A small network was shown many inputs. Here are its activations along a few directions, one row for each input.
In each table, some parts of the input vary, and every possible input appears once, in random order.
A made-up example of a description, with smaller parts first: one of 8 places around a ring, together with either a single point or (one of 2 separate values, together with one of 4 places along a line) or one of 11 places around a ring.
Shared parts are said once, and a part with two or three values counts as separate values.
(in the rows, 128 means zero)

Other details of the inputs shift rows strongly along two fixed directions, in all tables alike. That doesn't count.

Rows:
row 1: [140 114  60  48  33  88  69 190  99  92 163]
row 2: [ 35 127 196 229 159 190 193  83 100 152 104]
row 3: [183 123  62  80  39  93  74 171 109 105 167]
row 4: [129  59 152  96 115  93 115 130 103  92  28]
row 5: [176 111  60  62  46  61  66 186  98 107 177]
row 6: [ 94  60 176  53 148  45 124 111  74  79  48]
row 7: [167 192  54 139 132 177  90 133 168 152 240]
row 8: [128  67 173  70 143  54 107 138 100  73  69]
row 9: [117 135 193 143 199 128 198  98 154 169  54]
row 10: [116  60 146  88 119  90 126 115  94  98  42]
row 11: [ 83 107  95 147   6 132  79 192  61  96 218]
row 12: [123 110  83  31  51  98  47 182  84  82 164]
row 13: [192 199  67 169 154 153 154 118 181 184 222]
row 14: [ 62 120 191 235 144 192 165 116 115 141 119]
row 15: [ 23  55 184 127  54 114 119 161  27  88  88]
row 16: [204 204  83 128 129 116 117 149 182 140 248]
row 17: [113 163 148 172 205 176 183  70 173 166  87]
row 18: [110  72 143  87 121  89 130 103  84 102  37]
row 19: [ 96 133 174 145 201 164 147  72 143 147  65]
row 20: [139 125 182 172 212 137 178  96 170 166  57]
row 21: [142 180 181 190 216 187 222  73 195 192  70]
row 22: [175 190  46 152 120 167 123 132 178 155 216]
row 23: [190 216  63 168 120 183 128 139 204 170 230]
row 24: [132 161 155 173 220 145 195  70 167 186  91]
row 25: [100  75 198  52 141  53 133 132  89  85  51]
row 26: [ 50 134 202 251 163 204 199  85 129 162 118]
row 27: [163 122  81  59  90  63  81 157 103  89 207]
row 28: [174 176  75 141 137 173  91 146 176 139 195]
row 29: [194 201  42 163 114 177 114 149 194 157 235]
row 30: [ 90  51 174  67 109  96  73 139  91  76  32]
Description of these inputs: one of 5 places around a ring, together with either a single point or one of 5 places along a line.
Question: The inputs of row 14 and row 15 match in every part but the place on the ring of 5. If row 20 is changed in the same way as row 14 into row 15, which row does it become?
Answer: row 9
Question: Change only the place on the ring of 5 in row 16. List by row number the other rows that result.
Answer: row 6, row 8, row 25, row 27
Question: Change only the place on the line of 5 in row 16. List by row number the other rows that result.
Answer: row 3, row 5, row 23, row 30

Rows:
row 31: [111  81 189 110 169 111 148 101 127 112  13]
row 32: [152 153  78 127 103 146  97 147 140 131 186]
row 33: [ 74  63 169 111  99 112 119 130  75  96  62]
row 34: [174 170  60 108  98 117 110 148 136 131 224]
row 35: [166 160  70 114 106 114 110 146 133 134 206]
row 36: [129 146 130 146 144 156 129 120 147 140 120]
row 37: [146 155 161 170 205 158 175  86 188 167  83]
row 38: [136  80 111  54  82  76  82 158  97  89 102]
row 39: [148 163  90 134  98 127 114 146 127 130 211]
row 40: [111 143 135 168 129 162 149 124 134 146 136]
row 41: [122 160 157 182 193 186 170  87 180 163 100]
row 42: [141 150 106 138 113 125 120 144 127 130 192]
row 43: [ 98  75 147  82  86  78 103 156  72  86 108]
row 44: [104  72 157  73 119  71 117 131  84  98  70]
row 45: [106 148 162 202 174 181 177  96 155 166 109]
Question: What is each input in this table made of?
Answer: one of 3 separate values, together with either a single point or one of 4 places along a line
Question: The inputs of row 41 and row 36 match in every part but the choice among 3 separate values. If row 33 is changed in the same way as row 41 into row 36, which row does it become?
Answer: row 40
Question: A walk changes only the place on the line of 4. It starts at row 33 and steps to row 39. List the rest of the walk in order.
Answer: row 34, row 31

Rows:
row 46: [ 97  65 172  92 129  87  94 148  96  93  61]
row 47: [163 171  58 116 110 150  89 164 152 147 205]
row 48: [ 76  84 172 138  91 129 118 146  98 104  86]
row 49: [123  80 167  91  98  74 123 151  97 100  61]
row 50: [165 155 104 127 115 135 136 144 150 155 141]
row 51: [182 140  64 119  85 125 113 135 134 137 155]
row 52: [148 170 121 188 202 193 150  84 185 170 115]
row 53: [130 138 155 165 182 135 146 115 143 134 132]
row 54: [ 78  97 171  89 151 101 130 102  90 107  86]
row 55: [104 119 187 118 152 126 118 120 136 111  83]
row 56: [153 167 184 201 200 149 210  90 169 172 112]
row 57: [125 127 186 186 206 135 188  94 157 150  88]
row 58: [103 151 182 155 205 143 207  67 149 160  87]
row 59: [170 144  70 117  78 106  89 174 142 127 206]
row 60: [135 116 122 114 130 135 128 105 135 112  88]
row 61: [137 167  78 156  81 184 113 162 135 149 197]
row 62: [143 143 116 108 112 119  93 139 120 106 201]
row 63: [107 155  98 160  94 152 140 129 107 150 200]
row 64: [181 142  30 122  79 129  82 145 139 130 197]
row 65: [153 190 115 168 182 200 139  83 189 160 145]
row 66: [126  91 135  80  98  78 114 151  85  72 130]
row 67: [134 138 111  94 111 128 124 145 141 119 127]
row 68: [ 94  69 132  85 113  65 125 124  80 111  97]
row 69: [ 97  83 122 119  51 106  93 164  66  84 163]
row 70: [148 143 113 103 102 116 118 153 143 111 163]
row 71: [133 154 149 156 167 122 190  95 132 170 113]
row 72: [128 164 140 130 164 170 127 118 166 147 128]
row 73: [156 138  75 114 102 127 105 158 142 141 162]
row 74: [ 78  71 148 141 106 147 118 116  92 104  49]
row 75: [ 74  69 163  88 143  76 120 120  71 103  62]
Question: What is each input in this table made of?
Answer: one of 5 places along a line, together with either a single point or one of 5 places around a ring
Question: A walk changes only the place on the line of 5. It starts at row 60 and steps to row 67. List the rest of the walk in order.
Answer: row 70, row 66, row 58
Question: A walk changes only the place on the ring of 5. It starts at row 56 and steps to row 57. List the rest of the walk in order.
Answer: row 53, row 62, row 66

Rows:
row 76: [ 76  79 194 110 149  93 159 105  77 116  52]
row 77: [159 147 113 151 104 146 116 159 153 144 164]
row 78: [201 190  58 136  92 148 116 163 178 141 217]
row 79: [142 134  77 142  81 136 119 144 110 134 162]
row 80: [ 89 122 172 147 159 158 128 102 128 125  97]
row 81: [104  68 145  83 122  59 129 111  75 106  61]
row 82: [108  71 147  69 145  84 100 114  90  82  53]
row 83: [115 127 176 119 151 104 145 141 127 122 111]
row 84: [101  77 154 103  81  88  94 168  89  81 122]
row 85: [135 143  58  63  64 104  59 169 106  97 233]
row 86: [111 162 169 208 222 217 179  77 192 183  79]
row 87: [165 162  72 114 110 160  97 128 146 134 164]
row 88: [ 92  89 125 119  80 102 119 142  72  96 134]
row 89: [123 156 157 196 191 173 207  75 181 186  69]
row 90: [196 194 104 160 168 146 154 123 196 174 202]
Question: What is each input in this table made of?
Answer: one of 3 separate values, together with one of 5 places around a ring
Question: The inputs of row 88 and row 89 match in every part but the place on the ring of 5. If row 84 is changed in the same way as row 88 into row 89, which row does it become?
Answer: row 78
Question: A walk changes only the place on the ring of 5. It starts at row 86 and steps to row 87. List the rest of the walk in order.
Answer: row 82, row 85, row 80
